Each row below is a small network's average activation on inputs in which a field has the value named, seen along a few directions.
Values that are neighbours, or in one group, have similar rows; names and order tell nothing.
(in the rows, 500 means zero)
Strong random noise was added to every row along 3 fixed directions; ignore it. To show where, here is one row again and again, with new noise each time:
[405 555 584 460 351 587 517 514 396 440 417 594 437 550 546]
[761 533 382 312 222 511 645 656 465 654 381 442 760 682 313]
[342 507 586 447 579 435 576 438 422 469 499 540 437 430 511]
[406 505 545 504 582 475 505 443 482 429 538 554 470 455 566]
[510 532 509 465 405 546 514 523 465 469 467 551 534 555 522]


Field V:
v8: [463 502 433 478 579 429 485 472 681 518 596 407 563 313 482]
v1: [503 504 455 458 482 504 553 506 582 483 450 478 528 502 433]
v9: [488 567 456 668 445 647 374 496 652 516 640 493 520 437 591]
v10: [715 499 410 731 560 543 289 617 619 410 555 498 637 652 560]
v6: [421 504 455 467 497 519 488 455 539 480 567 529 390 322 528]
v3: [612 481 431 495 493 495 520 544 627 488 504 555 492 399 484]
v4: [506 391 507 621 693 487 331 450 482 434 531 467 581 555 572]
v7: [683 504 569 456 140 712 416 651 367 559 297 544 350 788 461]
v11: [480 475 552 495 523 438 493 467 376 633 437 379 476 587 453]
v5: [529 510 488 450 485 413 680 521 366 593 456 473 485 553 417]
v2: [545 465 453 530 668 446 492 411 601 437 636 496 574 456 574]
The values of V form a line.
Going along V from v7 by way of its neighbour v11, in what order are v1, v10, v3, v4 met? -> v4, v10, v1, v3
What is the length, in steps, of the shortest route from v6 to v5? -> 4

Field G:
g3: [479 469 454 556 473 636 422 483 554 294 593 646 485 419 684]
g7: [361 466 485 292 666 317 786 459 479 538 463 555 403 339 411]
g5: [882 423 230 706 661 461 271 576 764 352 572 410 950 687 594]
g11: [372 649 642 522 281 656 551 474 452 546 489 539 321 464 538]
g2: [342 411 699 429 544 398 410 522 444 543 369 387 303 485 364]
g12: [575 472 456 456 730 324 599 397 370 580 600 511 607 510 525]
g1: [611 425 439 677 562 552 388 488 514 543 539 477 409 513 564]
g9: [552 550 454 375 246 572 467 525 577 589 426 380 611 533 413]
g10: [431 476 560 561 598 577 476 421 428 368 498 589 501 606 620]
g6: [701 518 440 667 557 483 378 551 585 563 602 416 493 613 470]
g8: [563 501 425 550 635 487 449 446 653 323 632 660 495 368 649]
g4: [468 493 379 655 737 436 372 478 761 501 788 398 694 316 541]
The values of G form 4 separate groups.
List the group mates of g7, in the order listed. -> g3, g8
List the group mates of g12, in the order listed. -> g5, g10
List the group mates of g6, in the order listed. -> g2, g1

Field W:
w12: [475 457 451 699 763 509 354 276 674 230 769 635 345 265 897]
w2: [615 615 459 318  39 627 749 737 392 827 336 363 755 586 193]
w10: [547 617 369 483 262 521 483 594 626 598 427 374 625 484 367]
w9: [385 485 567 406 421 544 566 502 217 460 325 592 597 642 451]
w1: [513 519 523 351 305 615 600 627 513 394 402 680 508 487 469]
w4: [324 442 594 678 974 250 522 447 457 571 535 445 316 386 400]
w5: [ 88 536 835 417 665 396 566 383 141 347 451 627 218 469 577]
w11: [709 476 520 591 251 726 196 570 553 547 460 520 396 718 594]
w6: [243 591 573 408 393 518 679 508 409 314 408 697 218 399 507]
w3: [453 411 500 610 983 312 551 294 539 360 731 442 569 494 602]
w7: [403 391 635 298 461 306 661 509 291 772 269 265 386 438 226]
w8: [463 488 471 318 520 371 631 423 601 806 549 329 567 341 361]
The values of W form 4 separate groups.
List the group mates of w4, in the order listed. -> w11, w7
List the group mates of w9, in the order listed. -> w5, w3
List the group mates of w1, in the order listed. -> w12, w6
